Each row below is a small network's average activation on inputs in which a field has the value named, seen along a few directions.
Values that are neighbours, or in one group, have similar rows; names and order tell nothing.
In the rows, zero is written as 500.
Random noise pushes rows far along 8 fixed directions. That doesn't count. These rows show it; they differ only by the noise:
| 547 | 493 | 539 | 488 | 553 | 533 | 437 | 423 | 631 | 471 | 485 | 414 | 417 | 466 | 504 | 537 | 574 | 503 | 507 | 552 |
| 490 | 496 | 679 | 574 | 341 | 598 | 595 | 633 | 751 | 371 | 525 | 566 | 438 | 417 | 503 | 443 | 418 | 353 | 375 | 530 |
| 422 | 641 | 427 | 493 | 643 | 591 | 291 | 507 | 434 | 549 | 720 | 590 | 525 | 387 | 505 | 613 | 503 | 379 | 559 | 469 |
| 654 | 517 | 462 | 502 | 355 | 510 | 341 | 447 | 501 | 557 | 477 | 503 | 434 | 509 | 398 | 603 | 541 | 593 | 595 | 410 |
| 499 | 609 | 431 | 499 | 521 | 536 | 336 | 431 | 471 | 588 | 583 | 569 | 477 | 494 | 466 | 510 | 502 | 522 | 638 | 490 |
| 433 | 607 | 469 | 543 | 669 | 496 | 372 | 387 | 538 | 625 | 421 | 544 | 503 | 541 | 435 | 424 | 569 | 489 | 614 | 472 |
| 587 | 299 | 481 | 333 | 517 | 565 | 495 | 412 | 422 | 623 | 692 | 313 | 704 | 477 | 457 | 865 | 502 | 600 | 547 | 538 |
| 686 | 449 | 568 | 508 | 259 | 583 | 342 | 456 | 634 | 550 | 279 | 555 | 375 | 558 | 436 | 556 | 665 | 571 | 527 | 510 |
| 673 | 446 | 425 | 545 | 601 | 386 | 460 | 447 | 403 | 311 | 257 | 241 | 279 | 531 | 476 | 531 | 664 | 566 | 375 | 411 |
| 542 | 572 | 467 | 545 | 533 | 439 | 466 | 405 | 550 | 480 | 453 | 437 | 385 | 529 | 454 | 394 | 490 | 572 | 584 | 478 |


L, 9 values:
l3: | 503 | 424 | 596 | 450 | 554 | 600 | 526 | 436 | 709 | 433 | 529 | 401 | 452 | 451 | 574 | 541 | 572 | 484 | 456 | 677 |
l5: | 412 | 520 | 527 | 608 | 621 | 428 | 429 | 650 | 513 | 539 | 467 | 571 | 670 | 423 | 300 | 597 | 495 | 323 | 421 | 182 |
l8: | 442 | 619 | 524 | 581 | 433 | 553 | 457 | 603 | 485 | 460 | 528 | 638 | 413 | 489 | 495 | 391 | 440 | 387 | 478 | 474 |
l4: | 516 | 369 | 632 | 430 | 409 | 527 | 440 | 515 | 645 | 604 | 310 | 553 | 568 | 535 | 476 | 546 | 655 | 523 | 508 | 537 |
l9: | 446 | 572 | 297 | 418 | 726 | 409 | 345 | 459 | 231 | 555 | 572 | 476 | 538 | 447 | 612 | 572 | 578 | 541 | 566 | 457 |
l6: | 580 | 428 | 404 | 433 | 565 | 356 | 511 | 463 | 413 | 516 | 433 | 358 | 530 | 445 | 520 | 702 | 608 | 597 | 472 | 373 |
l2: | 647 | 464 | 547 | 505 | 341 | 387 | 547 | 482 | 570 | 505 | 342 | 505 | 427 | 550 | 538 | 474 | 541 | 589 | 466 | 460 |
l7: | 504 | 529 | 527 | 492 | 483 | 586 | 526 | 505 | 609 | 332 | 603 | 503 | 384 | 408 | 578 | 464 | 493 | 454 | 467 | 589 |
l1: | 422 | 546 | 520 | 477 | 626 | 457 | 567 | 427 | 541 | 631 | 589 | 520 | 635 | 518 | 525 | 496 | 487 | 509 | 508 | 538 |
L is arranged as 3 separate groups.
Q: Which other values are in the same group as l3? Give them in the order they are listed.
A: l8, l7
Q: Which other values are in the same group as l9? Give them in the order they are listed.
A: l6, l2, l1

H, 9 values:
h8: | 527 | 490 | 660 | 453 | 391 | 416 | 315 | 468 | 885 | 810 | 535 | 655 | 726 | 439 | 307 | 628 | 540 | 558 | 698 | 349 |
h1: | 797 | 368 | 563 | 383 | 370 | 357 | 498 | 543 | 590 | 275 | 722 | 222 | 359 | 300 | 624 | 752 | 501 | 604 | 320 | 442 |
h2: | 432 | 630 | 239 | 556 | 837 | 473 | 161 | 510 | 126 | 585 | 586 | 436 | 620 | 426 | 244 | 800 | 558 | 393 | 533 | 122 |
h6: | 382 | 639 | 289 | 663 | 820 | 366 | 493 | 495 | 175 | 399 | 189 | 569 | 287 | 603 | 634 | 242 | 543 | 331 | 473 | 479 |
h3: | 305 | 442 | 505 | 503 | 234 | 651 | 954 | 653 | 159 | 740 | 511 | 798 | 864 | 728 | 701 | 291 | 211 | 496 | 403 | 672 |
h9: | 676 | 587 | 535 | 429 |  66 | 755 | 256 | 427 | 582 | 795 | 761 | 861 | 607 | 544 | 348 | 776 | 571 | 602 | 696 | 536 |
h4: | 170 | 457 | 499 | 495 | 819 | 585 | 669 | 439 | 434 | 619 | 491 | 450 | 748 | 573 | 465 | 277 | 365 | 450 | 640 | 597 |
h7: | 616 | 387 | 660 | 594 | 388 | 517 | 494 | 519 | 756 | 493 | 279 | 411 | 497 | 531 | 218 | 672 | 616 | 456 | 355 | 352 |
h5: | 365 | 468 | 539 | 588 | 533 | 316 | 819 | 732 | 452 | 196 | 370 | 423 | 463 | 476 | 530 | 204 | 333 | 419 | 355 | 385 |
H is arranged as 3 separate groups.
Q: Which other values are in the same group as h1? Give them in the order they are listed.
A: h8, h5
Q: Which other values are in the same group as h7? Give them in the order they are listed.
A: h2, h9, h4
